These are the activations of a small neural network, seen along a few directions. Each row is one input.
In each table, some parts of the input vary, and every possible input appears once, in random order.
Descriptions start from the smaller parts, as in this example, which fits no table here: values(3) and (point or ring(9) or (line(6) and ring(8))).
Shared parts are said once, and a part with two or three values counts as separate values.
In the rows, 128 means zero.

Other details of the inputs vary at random and push rows far along two fixed directions, the same in every table; ignore that.

Rows:
r1: [121 120 108 119  88 132 181 155 148 185  98]
r2: [124 122 145  98 170 106  58 132 135  71 143]
r3: [122 135 143 144 160 128  83  95 112 104 158]
r4: [130 135 122 122  96 124 185 158 150 184  91]
r5: [118 124 124 134 172 151  93 101 131  87 131]
r6: [128 131 124 114  95 136 191 158 147 178  90]
r7: [121 117 137 149 154 136  76  98 109 106 161]
r8: [131 125 116 106  98 128 191 149 151 182  98]
r9: [201 186  45 156 104 132  93 139  60  45 185]
r10: [ 77  89 183 101 122 124 206 132 187 221  64]
r11: [133 113 141 117  73 116 183 146 135 184 122]
r12: [125 110 143 145 150 132  82  94 118  94 155]
r13: [ 68 107 200 134 204 138 112  92 162 145  94]
r14: [114 109 131 111 150 110  38 135 137  73 135]
r15: [ 55  82 183 135 181 143  95  85 157 164 108]
r16: [216 173  60 120  28 100 213 183 102 126 158]
r17: [117 127 138 153 151 131  80  98 113  90 136]
r18: [137 110 135 117  77 110 181 144 138 189 122]
r19: [133 127 143 121  85 105 194 148 137 175 105]
r20: [117 109 134 139 160 133  91  96 114  90 154]
r21: [ 58  75 189 132 179 139 101  81 165 151 101]
r22: [212 176  30 130  29 121 202 199 113 117 126]
r23: [ 68 107 207 138 195 133 106  91 154 146  96]
r24: [119 147 138 141 178 151  94 110 122  96 130]
r25: [ 60 103 206 140 178 133  94  84 140 153 105]
r26: [223 193  46 128 136 145 131 144  81  28 174]
r27: [210 173  46 101 112 107  66 173  87  28 184]
r28: [111 131 135 157 149 133  72  99 110 107 157]
r29: [129 134 129 127  87 118 179 158 142 184  93]
r30: [123 112 130  83  71  95 144 189 157 169 100]
r31: [123 124 125 137  72 119 173 159 148 172  86]
r32: [110 116 127 117 155 115  32 138 128  87 142]
r33: [119 129 126 141 172 151  90 106 130  87 124]
r34: [ 66  99 193 125 107 123 180 141 173 231  58]
r35: [208 164  44 134   8 105 193 184 103 126 152]
r36: [124 120 136 129 173 132  95  94 109 100 161]
r37: [202 193  42 158 111 141  94 149  69  44 174]
r38: [129 127 132 125  79 109 179 148 134 186 103]
r39: [140 111 146 113  81 106 195 143 140 177 123]
r40: [115 135 121 144 176 155  83 109 121 100 130]
r41: [122 129 137 127 173 149  98  95 118  94 148]
r42: [119 131 114 134  85 127 173 163 147 186  91]
r43: [216 178  42 125 125 140 117 132  77  42 191]
r44: [125 139 129 131 186 150  94 103 123  97 130]
r45: [130 126 142 123 181 139 110  93 124  87 148]
r46: [125 112 132 111  82 117 192 148 133 181 121]
r47: [121 137 132 125 180 157 101 101 122  93 137]
r48: [ 70  84 203 121 189 125 119  81 147 147 124]
r49: [124 127 138 126  70 113 179 148 137 185 118]
r50: [113 116 128 142 164 137  85 100 107 104 161]
Description of these inputs: line(5) and (point or ring(9)).
Question: Changing only the line(5) part turns r44 into r40. The same change can be made to r27. Which row results?
Answer: r32
Question: Changing only the line(5) part turns r17 into r25. The same change can be made to r12. Which row results?
Answer: r11
Question: Change only the line(5) part in r24. List by row number the other rows that result.
Answer: r4, r13, r22, r42

Rows:
r51: [178 162  72 118 150 159 115 128 119  32 154]
r52: [114 132 143  96  99 132 171 170 143 194 102]
r53: [111  81 133  85  77  84 179 170 177 185 103]
r54: [147 170 115 119 181 146  40 105  82  45 167]
r55: [113 103 120 154 130 135 121 109 136 167 121]
r56: [ 59  73 177 144 153 108  72  96 156 140 134]
r57: [113 123 141 115  61  83 164 160 152 204 104]
r58: [ 83  89 161 118 192 158  98  84 170 132  96]
r59: [120 116 110  80  64 119 198 173 146 197  85]
r60: [161 160  64 133  81 149 145 164  91 121 155]
r61: [184 172  79 126 156 136  93 148  85  68 181]
r62: [112 121 129 124 228 153  57 100 113  74 162]
r63: [133  99 120 145  95 121  97 128 103  90 150]
r64: [125 144 106 176 137 137 125 117 100 105 117]
r65: [109 154 149 141 204 162  36  98  95  74 165]
r66: [173 162  65 157  67 132 185 159 112 110 127]
r67: [116 128 145 106 122  94 116 135 143 149 124]
r68: [ 49 110 206 131 181 137  61  86 136 156 104]
r69: [189 150  43 146  48 145 170 153 116 125 133]
r70: [178 157  60 106 138 113  90 135  98  47 177]
r71: [215 171  55 113  60 133 174 172 124 118 129]
r72: [152 124 131 116 163 141 170  80 102 103 173]
r73: [156 117 137 111 108 107 101 146 112  83 143]
r74: [ 72  90 197 132 157  96  69 107 158 142 132]
r75: [202 189  67 131  81 110 191 185  97 109 115]
r76: [162 141 107 126 147 126 110 127 124 122 138]
r77: [101 111 132 140  72 141 187 141 168 182  86]
r78: [119  93 149 116 191 132  39  95 109  31 156]
r79: [142 161 132 154 140 131 127 127 122  95 124]
r80: [ 74  63 212 119  81  94 142 142 163 201  81]
r81: [119 129 121 128 159 128 155 132 130 120  93]
r82: [ 36  93 188 141 175 149  66  77 135 157 105]
r83: [128  97 113 105 109 121 183 147 163 197  93]
r84: [ 69  96 185 129 132 120 146 140 160 225  93]
r85: [ 83 119 192 124 185 149  98  98 172 121  99]
r86: [124 135 151 118 100 113 202 162 165 176  76]
r87: [101 104 123 137  92 127 169 155 140 207 111]
r88: [131 147  98 155 169 127  31  88  88  45 188]
r89: [198 162  73 165 119 149 148  83  54  59 218]
r90: [126 119 121 106  90 119 228 168 170 177  72]
r91: [ 74  98 234 152 195 138 125  36 127 158 146]
r92: [134 132 132 140 116 142 124 120 145 144 110]
r93: [114 145 151 159 138 119 140 130 122 144  91]
r94: [ 88 103 177 149 184 131  78  87 148 162 114]
r95: [172 157  63  94 100 146 161 176 104 111 147]
r96: [178 154 134 126 142 132 165  90  89 101 184]
r97: [115 137 154 138 123 142 132 125 155 132 107]
r98: [195 149  78 100  57  81 150 188 125 109 160]
Question: Describe the family of inputs behind these rows.
Answer: line(4) and (point or line(11))
Question: Changing only the line(4) part turns r95 into r52. The same change can be made to r78. Which row results?
Answer: r73
Question: Changing only the line(4) part turns r74 into r56. The same change can be made to r94. Which row results?
Answer: r55
Question: Change only the line(4) part in r68. List by row number the other rows that result.
Answer: r54, r59, r82
Question: Change only the line(4) part in r81. List by row number the other rows that result.
Answer: r64, r75, r93

Rows:
r99: [ 99 110 175 133 159 113  88 107 133 118 127]
r100: [212 159  45 126  91 120 126 149  85  63 191]
r101: [120 119 143 113 112 103 134 155 149 143 101]
r102: [194 168  73 127  82 111 131 159  93  87 167]
r103: [ 88 115 168 132 186 150 122  98 143 144 106]
r104: [ 33  85 232 149 233 152  94  46 151 162 107]
r105: [167 141  81 104  68 116 155 181 124 129 128]
r106: [140 135 116 137 195 141  33  83  87  27 190]
r107: [178 152  83 119  63 113 152 169 108 124 150]
r108: [138 161 130 162 229 163  49  56  78  40 186]
r109: [125 144 148 166 218 165  61  50  98  47 168]
r110: [107 113 132 148 102 123 124 130 130 157 118]
r111: [ 88 101 162 118 102 130 214 142 175 218  64]
r112: [ 41  65 207 118 199 128  77  87 179 163  96]
r113: [120 128 109 138 115 128 107 144 132 129 114]
r114: [189 155  55 108  91 121 130 166 103  77 157]
r115: [203 178  50 118  91 123 111 171  92  62 168]
r116: [140 130 113 102  51  97 190 190 154 189  93]
r117: [122 127 137 132 123 142 167 125 149 153  96]
r118: [140 136 111 113  65 124 229 172 148 212  85]
r119: [ 91  98 167 123 143 125 100 113 138 143 125]
r120: [ 82  94 178 129  99 127 221 124 167 230  77]
Question: Changing only one part turns r112 into r100. The same change can be made to r105. Which row results?
Answer: r119
Question: Describe the family of inputs behind these rows.
Answer: values(2) and (point or line(4) or line(6))
Question: Start at r117 and move only the line(4) part, one step at a time. The first step leads to r111. Which rows follow, in order?
Answer: r103, r118

Rows:
r121: [147 136 104 115  37  95 179 194 142 180  97]
r122: [ 79  85 179 104 155 115 101 120 158 152 109]
r123: [221 180  36 128 115 148 152 139  83  50 179]
r124: [149 135  90 115  41 104 178 196 140 170  98]
r125: [163 151 109 129  45 115 235 171 130 192 105]
r126: [ 47  84 196 131 190 152 131  84 172 187  82]
r127: [ 52  80 212 123 188 141 140  80 167 184  92]
r128: [156 146 109 120  82 103 133 167 121 125 133]
r129: [158 134  91 151  92 138 157 118  98 131 161]
r130: [ 70  95 166 122 149 129  91 125 162 156  92]
r131: [ 71  95 206 127 179 135 141  83 154 170 106]
r132: [201 166  38 114  94 124 111 172  96  62 166]
r133: [105 113 165 119 145 107  92 123 138 124 128]
r134: [149 118  89 129  74 111 114 145 109 122 160]
r135: [138 156 145 156 223 153  56  62  86  34 180]
r136: [ 49  66 198 107 169 120  99 110 181 173  89]
r137: [143 113 122  89  42  88 198 187 151 190 105]
r138: [149 171 106 170 216 170  46  75  81  18 173]
r139: [169 168  95 149 100 135 164 141 105 123 131]
r140: [145 167 104 162 225 178  41  70  86  16 174]
Question: Changing only one part turns r137 into r131. The same change can be made to r136. Which row results?
Answer: r123
Question: Describe the family of inputs behind these rows.
Answer: values(2) and (point or ring(9))

Rows:
r141: [102 137 148 155 198 160  61  71 104  98 158]
r142: [132 104 114 116 114 111  81 137 124 105 155]
r143: [ 97 107 173 112 149 133 163 116 149 182  94]
r144: [142 151 118 142 195 115   8 110 103  24 166]
r145: [201 177  39 151  55 143 167 159  81  93 152]
r146: [127 118 118 130 163 129  20 105  98  46 186]
r147: [114 122 127 104  74 131 225 169 163 227  83]
r148: [ 53  99 209 123 211 147 110  81 149 157 104]
r149: [ 84  79 153  90 112 110 119 151 164 163 107]
r150: [174 162  62 128  70 144 193 172 120 121 117]
r151: [134 125 141 107  66 121 237 161 152 190  95]
r152: [130 118 104 137  67 121 217 157 159 194  80]
r153: [148 131  93 122  72 115 217 161 149 203 103]
r154: [192 161  51 150  57 137 183 163 102 117 135]
r155: [117 140 151 126 196 125  17 113 123  53 140]
r156: [172 163 109 150 125 140 124 106  82  67 177]
r157: [ 54 103 203 134 169 113  45 105 146 138 109]
r158: [216 185  70 155 130 138 114 111  65  20 203]
r159: [151 128 133 107  69 122 228 154 146 181  96]
r160: [ 83 119 182 150 206 148  72  64 106 114 147]
r161: [  6  70 249 111 181 110  78 118 198 197  57]
r162: [169 164  86 125 155 155 115 122 105  85 155]
r163: [121 111 143 124  68 111 224 156 146 229  94]
r164: [188 173  62 145 152 164  99 121  89  31 158]
r165: [180 147  96 131  79 111 206 143 125 132 134]
r166: [ 50  94 201 151 211 149  82  65 150 164 115]
r167: [168 131  79 100 124 121  71 145 108  53 169]
r168: [161 156 102 134 116 106  72 153 104  78 152]
r169: [156 133 103 123  82 108 214 155 134 179 115]
r170: [ 16  30 224 108 174 103  81  98 198 199  83]
Question: Describe the family of inputs behind these rows.
Answer: line(5) and (values(2) or line(4))
Question: Changing only the line(5) part turns r160 into r143. The same change can be made to r145. Which row results?
Answer: r164
Question: Change only the values(2) part in r157. List by row number the other rows that result.
Answer: r146
Question: Change only the values(2) part in r170. List by row number the other rows that result.
Answer: r144
